A small network was trained on invented records. Each row is its activation on one of them, seen along a few directions.
After each row come some of the record's fields: Romod, Nomu, Fegi, Lir.
The largest differences between rows may come from other fields.
Random noise pushes rows far along 6 fixed directions. That doesn't count. These rows show it; they differ only by the noise:
[ 110 -434  198 -192   -4 -206   -8 -263 -140  222 -647  152   62 -290
  126  352   17 -206  -26]
[ 221  149  184  227 -236  188  -82 -167   -6 -302 -164 -273   52 -318
 -133  -50   59 -588  149]
[ 610  -64  240  -62 -407 -390 -492   77  251 -241 -214 -162   76  113
  190  125   54  -56 -441]
[ 506 -345    4  -69 -226 -387 -182    9  146   39    1 -191  127  -91
   90  242  334  -19 -218]
[  19  492   83  267  -40  265   93 -476 -228   96 -382 -169  131 -337
 -126 -253 -176 -208  576]
[  12 -126   77 -126   13 -254  122 -219   31  260 -426   30   40  -92
   79  150  -28   75   28]
[  37   25  -87   12  -92 -185  312  -30  334 -171  249 -151  -30  144
  -16   69  259  169  -97]
[ 107  363  103  146  -82 -127 -134 -233  -34  459 -527 -371  132 -305
 -117 -269 -272 -200  358]

[ 153 -175  243 -148 -146  125  -77 -117  -45 -234 -204  125   43  -84
  122   60   39 -264 -189] | <Romod:j2 Nomu:f3 Fegi:d1 Lir:t2>
[ 411  -86   25   81 -160    4 -254 -230 -209   13 -167  137  187  -92
  106  100  120   91  132] | <Romod:j1 Nomu:f2 Fegi:d3 Lir:t1>
[-130 -307 -300   60  122  126   10   76  -92   83  103   96   91 -376
 -108  145  222 -480   94] | <Romod:j3 Nomu:f1 Fegi:d3 Lir:t1>
[ 111  -28   55  172 -269  194  -65  -81   51 -181  115 -238  175 -294
 -139  -79  312 -495    6] | <Romod:j1 Nomu:f2 Fegi:d3 Lir:t1>
[ 205  -44 -116  144  -51  172   84 -112  -63 -524  388  129   26   15
  -27  131  268   97  -26] | <Romod:j3 Nomu:f2 Fegi:d3 Lir:t1>
[ 215 -371   33  -87  -15  -31 -255  -95 -209   64 -136   75  194 -282
  123  128  267 -306  -71] | <Romod:j2 Nomu:f3 Fegi:d1 Lir:t1>
[  -1 -280  -84  -11   13  184   72   46 -101 -119  416  -16  -14 -128
 -113  107  387 -156   52] | <Romod:j3 Nomu:f4 Fegi:d1 Lir:t2>
[-166   56  117 -217  138 -185  -89  -38  -39  491 -453   59   32   11
    0  -96 -349   95   31] | <Romod:j3 Nomu:f4 Fegi:d1 Lir:t1>
[ 292  428 -179  149 -104 -293  -87  173  284  -99  388 -316   50  205
  -93 -181  -13  311  -11] | <Romod:j1 Nomu:f4 Fegi:d2 Lir:t1>
[   7   59  265  175 -121  216  -18  189   81 -459  125 -117 -238  175
  -76   34  -62 -228 -169] | <Romod:j2 Nomu:f3 Fegi:d2 Lir:t1>
[-145 -209  134 -210  -68 -163  120  204  233 -279  -43  127 -160  208
  123  175  -54  -29 -485] | <Romod:j2 Nomu:f3 Fegi:d2 Lir:t2>
[ 337 -390  -66 -133  -48 -446 -290  373  253  395   45 -173   67  -47
   40   63  166  -91 -332] | <Romod:j2 Nomu:f1 Fegi:d1 Lir:t1>
[-189 -284  -72 -125   40 -497   84  484  572  168  174 -239 -200  182
 -186   95   -4  -59 -442] | <Romod:j3 Nomu:f1 Fegi:d3 Lir:t1>
[ 177 -171   -6  102   85    6    9 -202 -353  -86  -75  124  101 -320
  -84  237   68 -150  294] | <Romod:j1 Nomu:f4 Fegi:d2 Lir:t1>
[ 171  -19 -124  222  -19  123  -46  174 -141   94  307 -441    6 -382
 -246  -57  142 -400  280] | <Romod:j2 Nomu:f3 Fegi:d2 Lir:t2>
[-227 -131   49  -75  101 -166  112  162  272  -52 -209  -45 -130  -88
 -109  156 -176 -315 -173] | <Romod:j1 Nomu:f2 Fegi:d3 Lir:t1>
[-273  483  364   63 -134  108  -29   77  298 -229 -252 -179 -202  208
  -63 -382 -475 -249 -169] | <Romod:j2 Nomu:f3 Fegi:d1 Lir:t2>
[ 128 -364  219  -68 -256    7   40  -85  137 -379  -74   19    5 -109
   83  206  251 -273 -334] | <Romod:j1 Nomu:f3 Fegi:d3 Lir:t2>
[ 187  125 -329  171   39   89  133 -262 -173  -51  199  -43  183 -262
  -30    1  255   37  421] | <Romod:j1 Nomu:f3 Fegi:d3 Lir:t2>
[ -47 -435  166 -221   61 -106  -52   -8  -24 -111 -280  230  -90  -49
  137  354  -51 -211 -298] | <Romod:j1 Nomu:f3 Fegi:d1 Lir:t1>
[ -54  322  125  175  -87   87   59   71  178  130  122 -299  -85  124
 -196 -426 -160   93  120] | <Romod:j2 Nomu:f1 Fegi:d1 Lir:t2>
[-468  348   16  109  199  -95  309   32  139  341 -199 -201 -115  -53
 -277 -225 -340  -58  299] | <Romod:j1 Nomu:f4 Fegi:d2 Lir:t1>
[-564  116 -190 -143  205 -185  421   67  354  103  -65   53  -32  152
  -10  -87  -35  171  -32] | <Romod:j1 Nomu:f3 Fegi:d3 Lir:t1>
[ 245  -39  -10   12 -130  -45 -134  197  155 -267  237  -96  -57  151
   19  -19   25 -112 -202] | <Romod:j2 Nomu:f3 Fegi:d1 Lir:t2>
[-101 -180   79    8   83  -16  161 -200  -62 -343 -177  308 -139    0
   36  293  -66   26  -13] | <Romod:j1 Nomu:f2 Fegi:d3 Lir:t1>
[ 297 -158 -212   29   53 -195 -163   91    6 -330  294   43  -22  -39
  104  191  213 -115 -108] | <Romod:j2 Nomu:f3 Fegi:d1 Lir:t1>
[-212  366 -159  106  164  159  287 -240  -71   50  139  230    7  163
  -22 -103  -71  560  286] | <Romod:j3 Nomu:f1 Fegi:d3 Lir:t1>
[ 120  128 -105   53    9   38 -269   56    5 -445   22  250  -16   82
  100  132  -21  -39 -196] | <Romod:j3 Nomu:f1 Fegi:d3 Lir:t1>
[ 106    6 -314  -32   72 -384   50  -51  149  337  122 -139  158  141
   59  -66  133  528   47] | <Romod:j1 Nomu:f3 Fegi:d3 Lir:t1>
[-255  -22  -57  -24   35  113  207  -68   42  -42  -73  126  -43   34
    5   -3   51  150   11] | <Romod:j1 Nomu:f2 Fegi:d3 Lir:t2>
[-161   62  104   31    9   59    3   92   -5 -163 -124  105  -44   23
   35  -35 -140 -164  -91] | <Romod:j2 Nomu:f3 Fegi:d2 Lir:t1>
[ 174   36  -69  150 -126  116 -122 -163  -98 -160 -133   24  183 -254
   11  -32  123 -382  197] | <Romod:j1 Nomu:f3 Fegi:d3 Lir:t1>
[ -95 -164  131  -79   82  191 -203   57 -204    0 -345  123  -78 -234
   63   63 -151 -399  -19] | <Romod:j2 Nomu:f3 Fegi:d1 Lir:t2>
[-172 -381  -24 -134   75   52   42  319  139   60  337 -135  -21  -33
  -88  116  197 -323 -180] | <Romod:j2 Nomu:f3 Fegi:d1 Lir:t1>
[ 111  136 -232   16   16   52  119 -117  -55 -133  374  184   64   95
   46   12  232  222  149] | <Romod:j3 Nomu:f4 Fegi:d1 Lir:t2>
[ -24 -113  -68  -26  117 -379  103  103   99  -93 -181   33 -142  -40
  -53  212 -209  -89 -121] | <Romod:j1 Nomu:f4 Fegi:d2 Lir:t1>
[-267   23   54  -15   51   87  346 -120  -32   32   -5   85  -55  -58
  -56   62   42   98  142] | <Romod:j1 Nomu:f4 Fegi:d2 Lir:t2>
[-243  287   -6  172  -79  178  296  192  240 -201  354 -376  -90   75
 -241 -248   28 -242   -7] | <Romod:j2 Nomu:f3 Fegi:d2 Lir:t1>
[-113  167   38   60  -29  261 -111  -41 -100 -522   30  233 -135  -31
   16   11 -141 -370   39] | <Romod:j3 Nomu:f4 Fegi:d1 Lir:t2>
[-203 -195 -157  -94   -5  166  301 -280 -141  328  -93  207  163 -230
   26    1  182    9  163] | <Romod:j3 Nomu:f2 Fegi:d3 Lir:t2>
[-264  194    8    9  134  189  -34  -30  -90  -64 -227  248  -69   89
   23   40 -266  -10   85] | <Romod:j3 Nomu:f2 Fegi:d3 Lir:t1>

Here are new rows. What are their fields?
[ 256  220  197   96  -73   16 -478   78  -46  -92 -244  -35    0  -64
   49  -92 -325 -255  -69] | <Romod:j2 Nomu:f1 Fegi:d1 Lir:t1>
[-164 -337 -201  -90  263 -242  195  252  120    5  276   84 -243  -13
  -67  384  163 -102 -116] | <Romod:j3 Nomu:f4 Fegi:d1 Lir:t1>
[  54 -170 -155   73  111    9  234 -130 -227   74  322   74   41  -51
   21  128  252  342  215] | <Romod:j2 Nomu:f3 Fegi:d2 Lir:t2>
[ 249  116  157   78  -56  118 -278 -134 -265   79 -159   12   57  -96
   -2  -70  -62   46  135] | <Romod:j3 Nomu:f4 Fegi:d1 Lir:t1>
[  27  557  286   32 -167  111 -150  -85  -46 -154 -344   52 -108  314
  139 -226 -539  273  -42] | <Romod:j2 Nomu:f3 Fegi:d2 Lir:t2>
[-478  152   77  -93  -39  289  404 -104  169 -289  -18  245 -142  172
   14 -131   49 -103 -156] | <Romod:j3 Nomu:f4 Fegi:d1 Lir:t2>
[  64  -90  -10  -25   53   17   37 -107  -80  -46  124  238  -34  151
  165  117  144  379  -90] | <Romod:j2 Nomu:f1 Fegi:d1 Lir:t1>
[ 296 -114  236  187 -120  539 -203  -13 -237 -733  244   44  -18 -240
  -31  178  193 -629    5] | <Romod:j2 Nomu:f3 Fegi:d1 Lir:t1>
[ 201  -97    2   -6 -111  200  132 -108  -92 -197  284   18    0    0
  -28   91  348   56    9] | <Romod:j3 Nomu:f4 Fegi:d1 Lir:t2>
[-107  109 -128  177  220   65  206 -135 -242  446   77 -124   71 -206
 -155 -115   -8  108  522] | <Romod:j2 Nomu:f3 Fegi:d2 Lir:t1>
[  96 -263  249 -298 -103 -213 -445  112   68    2 -449  135   13  100
  273  111 -166 -186 -534] | <Romod:j2 Nomu:f3 Fegi:d1 Lir:t1>
[-194  -92   85   57  119  359  163   17 -168  226  129 -182  -93 -204
 -196 -121  -27 -157  344] | <Romod:j2 Nomu:f3 Fegi:d1 Lir:t2>
[ 367 -321  -52 -181 -125 -540 -477  261  139  282  -52 -148  110    9
   88  190  114   60 -339] | <Romod:j3 Nomu:f4 Fegi:d3 Lir:t1>
[-148  -72 -208  -55  264 -291   62  -23   -3  192 -124  205  -72    6
   10  182  -52  229    6] | <Romod:j3 Nomu:f1 Fegi:d3 Lir:t1>
[ 175  -90   -5  -41  -74   84  146 -236 -106 -251  211  210   78  183
  116  -55  202  376   25] | <Romod:j2 Nomu:f3 Fegi:d1 Lir:t2>
[  96  164  137  107   18  -12 -104  -73 -199  -73 -159  201  -61  156
  133   10 -209  312   91] | <Romod:j2 Nomu:f3 Fegi:d2 Lir:t1>
[ -35 -281  239 -147 -120  -92 -220  266  149  436 -130 -164  -30 -129
   25  -28  -52 -191 -272] | <Romod:j2 Nomu:f1 Fegi:d1 Lir:t2>
[ -82   92   18   56   33  219  101 -111  -88 -211  126   93  -32   15
   17  -39  -44  -71   92] | <Romod:j2 Nomu:f3 Fegi:d1 Lir:t2>
[ 538  -92 -158  115 -144  -99 -240  203   26 -180  712 -251   24  106
  -75   25  394  268  -54] | <Romod:j3 Nomu:f4 Fegi:d1 Lir:t2>
[ 252   40  213  129 -273  388 -120   81  -39 -340  342  -79  -41  127
   -8  -97  134  -72  -11] | <Romod:j2 Nomu:f3 Fegi:d1 Lir:t2>
